A small network was trained on made-up records. Each row is its average activation on records with the value named, seen along a few directions.
Values that are neighbours, or in one group, have similar rows; names and order tell nothing.
(in the rows, 500 means zero)
Strong random noise was added to every row along 5 fixed directions; ignore it. To show where, here is one row again and again, with new noise each time:
[761 543 584 651 510 481 401 434 551 617 452 396 421 536 210 885 578 531]
[367 580 431 484 410 511 514 529 494 616 569 687 500 607 418 508 604 507]
[462 478 170 500 444 647 723 456 584 527 530 614 521 757 318 695 795 389]
[708 271 390 447 715 526 495 412 505 360 417 300 447 519 327 763 554 493]
[247 749 441 352 465 404 309 644 450 645 447 832 535 413 447 605 712 571]
[443 288 555 457 535 547 493 401 453 517 714 454 386 621 496 383 293 507]
[533 355 600 607 433 655 468 276 563 715 849 416 268 752 345 696 314 431]


Lopo, 11 values:
y7: [284 528 622 389 288 518 463 546 459 663 655 678 498 454 704 252 290 418]
y8: [609 439 680 599 610 454 412 483 519 329 481 187 413 318 606 452 260 527]
y11: [417 472 551 459 489 575 448 414 479 655 661 528 412 522 438 570 410 572]
y3: [373 793 486 458 496 405 509 632 452 502 262 609 601 437 655 506 595 484]
y9: [523 263 401 300 685 591 429 386 603 330 573 314 455 430 761 598 482 346]
y10: [583 583 957 627 522 384 365 604 301 424 441 364 448 243 729  50  99 654]
y1: [552 443 505 495 535 534 446 442 532 552 531 489 455 539 357 737 506 494]
y4: [767 512 507 837 471 502 694 446 566 336 452 217 598 440 439 366 475 441]
y6: [846 510 417 565 439 453 587 484 621 430 246 297 587 445 471 661 643 411]
y2: [801 425 622 752 565 500 535 450 523 517 415 367 565 513 438 531 550 617]
y5: [635 346 383 407 659 495 548 461 558 291 389 373 496 547 367 714 550 499]
The values of Lopo form a line.
Question: Going along Lopo from y2 by way of its neighbour y11, in what order are y8, y3, y1, y5 met?
Answer: y1, y5, y8, y3
Question: Name the neighbours of y9, in listed order.
Answer: y4, y6

Sasab, 12 values:
t1: [250 518 346 490 379 588 695 542 536 384 601 623 545 595 658 170 460 381]
t5: [472 501 623 593 516 331 549 668 370 394 434 502 581 359 523 143 446 689]
t10: [551 618 252 567 520 597 723 539 518 393 330 491 562 548 468 594 760 417]
t9: [569 436 535 382 601 453 260 469 527 505 421 425 451 307 553 722 503 475]
t2: [614 618 667 703 488 402 533 523 489 460 429 361 564 481 523 395 415 502]
t12: [475 721 682 533 311 371 351 630 472 708 408 602 608 349 574 386 498 542]
t4: [453 514 469 580 465 521 606 457 535 521 593 596 545 580 474 427 523 577]
t3: [667 281 428 481 477 580 676 395 516 454 584 395 481 680 336 536 442 399]
t11: [513 561 482 405 545 478 406 559 479 566 337 603 502 481 387 753 605 563]
t6: [616 774 536 615 312 419 479 531 568 717 439 611 467 642 292 737 684 554]
t8: [540 352 463 427 501 540 561 494 530 420 531 485 516 515 634 388 517 451]
t7: [390 647 402 598 449 626 499 443 547 645 597 636 489 605 363 662 651 488]
The values of Sasab form 4 separate groups.
Question: List the group mates of t8, in the order listed.
Answer: t9, t12
Question: List the group mates of t1, in the order listed.
Answer: t10, t2
Question: List the group mates of t5, in the order listed.
Answer: t4, t7

Puzi, 25 values:
p7: [428 350  97 226 570 756 523 497 611 423 485 580 495 497 552 880 929 268]
p10: [682 518 466 690 579 365 615 577 468 202 379 359 664 314 423 192 434 564]
p22: [586 388 498 465 454 603 543 465 506 531 472 488 546 556 696 436 468 422]
p4: [443 570 812 557 582 519 409 426 409 551 726 379 283 528 597 371 162 550]
p21: [383 566 456 653 263 611 724 525 547 549 659 495 377 674 568 251 335 403]
p25: [752 362 568 750 558 436 652 433 555 417 504 380 592 538 305 571 564 670]
p14: [773 582 557 549 577 236 549 777 278 158  34 344 715 288 301 366 602 759]
p19: [535 594 656 570 522 370 658 495 476 362 401 416 647 434 720 199 307 469]
p15: [599 756 532 599 361 452 401 546 624 520 505 500 512 434 433 563 550 417]
p17: [332 575 452 525 582 523 497 494 484 617 471 740 513 551 453 593 694 616]
p12: [506 422 442 396 467 439 539 533 515 466 418 430 517 509 556 484 454 395]
p18: [421 617 486 390 258 455 567 608 531 704 514 722 502 627 358 509 479 505]
p6: [313 422 675 517 467 516 542 522 323 499 651 632 351 683 542 200 207 617]
p11: [478 657 772 434 326 456 360 518 411 809 602 662 434 587 501 530 293 560]
p9: [681 380 408 757 622 548 710 456 500 273 437 294 656 435 456 295 530 556]
p23: [471 593 551 546 409 325 519 686 408 435 369 672 624 412 365 139 614 661]
p8: [194 454 391 196 562 431 425 607 387 540 508 825 567 518 738 301 651 555]
p20: [121 725 559 161 455 403 156 634 375 717 468 767 453 374 778 596 532 403]
p2: [730 483 635 448 478 259 412 613 477 435 246 447 658 264 339 475 511 700]
p24: [684 643 438 764 486 542 702 496 607 530 340 355 612 558 510 628 788 427]
p5: [439 575 202 400 363 484 477 645 560 489 353 677 605 429 508 541 821 348]
p13: [289 399 446 378 606 566 491 397 444 409 674 409 335 487 509 504 252 449]
p3: [820 221 582 575 518 486 530 354 563 450 502 325 541 584 425 373 424 610]
p16: [275 318 744 504 716 599 324 329 435 543 790 380 352 454 707 310  86 592]
p1: [502 208 513 545 559 627 549 321 572 407 756 287 411 567 694 283 247 407]
Each value of Puzi is a pair of two hidden parts, and every pair occurs once (5 first parts, 5 second parts).
Question: p8 and p17 share the first part; p8 and p3 share the second. Which value has the first part of p3 and the second part of p17?
Answer: p25
Question: p15 and p5 share the first part; p15 and p21 share the second. Which value has the first part of p21 and the second part of p5?
Answer: p12
Question: p4 and p20 share the first part; p4 and p16 share the second. Which value has the first part of p16 and the second part of p20?
Answer: p22
Question: p6 and p11 share the first part; p6 and p14 share the second. Which value has the first part of p14 and the second part of p11?
Answer: p18
